These are the activations of a small neural network, seen along a few directions. Each row is one input.
In each table, some parts of the input vary, and every possible input appears once, in random order.
Descriptions start from the smaller parts, as in this example, which fits no table here: one of 2 separate values, together with either a single point or one of 11 places around a ring or (one of 4 places along a line, together with one of 5 places around a ring).
Shared parts are said once, and a part with two or three values counts as separate values.

Other details of the inputs vary at random and push rows far along three fixed directions, the same in every table; ignore that.

Table:
R1: 0.384 -0.687 3.917 -1.462 0.119 2.899 -3.510 1.947 -0.496 -3.623 1.471
R2: 0.052 2.192 -3.429 2.034 0.847 -4.622 7.878 1.980 2.509 8.228 -4.383
R3: -8.283 0.230 0.821 -8.855 0.213 2.252 -6.519 3.553 -0.841 0.115 -2.003
R4: 4.146 -1.392 -0.740 1.853 -3.338 -2.195 0.595 -3.482 2.953 -1.275 -0.849
R5: -2.631 -1.963 -4.213 -1.991 -6.838 -2.657 1.241 -2.631 4.236 2.456 -0.286
R6: -1.551 1.311 -2.616 -0.226 -0.694 -1.520 2.295 -2.419 1.989 3.092 -0.939
R7: -1.152 -0.763 -1.482 1.446 -4.614 0.988 -0.893 -4.892 1.806 -0.193 2.211
R8: -4.084 0.797 -1.090 -5.106 3.857 0.156 -2.049 5.218 -3.776 1.335 -2.399
R9: 2.753 0.524 -0.822 4.093 -1.387 -1.432 3.993 -1.134 0.207 0.764 0.315
R10: 2.960 1.834 1.092 1.761 2.964 2.219 0.028 1.988 -4.887 -2.187 1.439
R11: 4.012 1.126 2.050 3.412 4.895 2.209 0.568 1.865 -4.519 -1.309 1.869
R12: -1.932 -0.930 -0.408 0.575 -3.933 1.686 -1.489 -4.349 3.377 1.174 1.881
R13: 3.273 -0.395 2.501 0.810 2.579 1.185 -0.509 0.995 -2.428 -4.909 1.569
R14: 0.376 3.079 -0.168 -0.462 6.537 -2.965 5.258 5.563 -2.247 3.407 -4.799
R15: 3.423 -2.006 2.480 1.641 0.927 -0.176 -3.253 0.904 -2.796 -4.200 -0.330
R16: -1.225 -1.003 3.537 -1.741 1.200 1.663 -3.645 0.113 -0.071 -4.590 0.789
R17: -8.648 0.144 2.340 -9.421 0.869 3.196 -7.284 3.828 0.655 1.079 -2.022
R18: -5.275 -1.851 -3.496 -3.096 -2.547 -3.616 0.613 0.596 2.441 4.008 -2.641
R19: -0.126 -1.602 2.889 -0.979 1.625 1.244 -3.163 0.097 -0.881 -4.819 1.460
R20: -2.760 -1.623 2.559 -1.643 0.404 1.066 -3.739 1.484 -1.309 -3.207 0.103
R21: 0.910 -0.329 -0.833 -0.814 -5.017 -0.229 0.709 -3.241 3.758 -1.352 1.133
R22: 2.385 0.608 0.077 1.634 5.847 -3.826 2.262 5.647 -2.095 3.797 -5.617
R23: 1.578 -0.468 0.605 -0.388 -2.854 2.967 -3.160 -4.208 0.704 -4.815 4.306
R24: -2.041 0.981 -1.935 -0.514 5.158 -1.461 1.504 4.022 -4.043 3.409 -2.609
R25: 5.236 1.641 1.685 4.492 0.953 2.549 1.369 -1.038 -1.930 -1.185 3.134
R26: 3.013 0.303 3.706 4.578 5.532 0.892 1.093 2.671 -3.182 -1.767 0.164
R27: 1.357 0.654 -2.546 1.282 -1.757 -2.394 4.329 0.523 0.313 2.508 -1.102
R28: 0.036 0.746 -1.625 -1.635 -5.187 1.247 -0.845 -4.427 3.244 -0.861 2.322
R29: -1.629 2.099 -2.412 -1.667 -1.681 -0.951 1.928 -1.934 2.577 3.122 -0.995
R30: -2.145 0.247 -3.265 -1.480 -0.980 -1.473 1.201 -2.113 1.992 2.843 -0.472
R31: 4.021 -1.907 2.791 5.468 0.162 1.507 -0.430 -2.009 -0.383 -3.634 3.715
R32: 4.273 -0.094 -0.904 4.910 -0.251 -1.739 4.598 -0.766 0.478 1.553 0.926
R33: -0.707 -1.503 -1.065 1.491 -3.607 1.330 -0.973 -4.354 2.644 1.035 2.639
Each input here is: one of 3 separate values, together with either a single point or (one of 2 separate values, together with one of 5 places around a ring).
Q: List by row number the other rows that have the choice among 3 separate values in common with R16.
A: R4, R6, R13, R14, R19, R21, R23, R28, R29, R30
Q: Change only the place on the ring of 5 in R3. List by row number the other rows that result.
A: R7, R8, R10, R24
Q: List by row number the other rows that have the choice among 3 separate values in common with R25.
A: R1, R2, R11, R12, R17, R22, R26, R31, R32, R33
Q: Change only the choice among 2 separate values in R8. List by row number the other rows that result.
A: R5
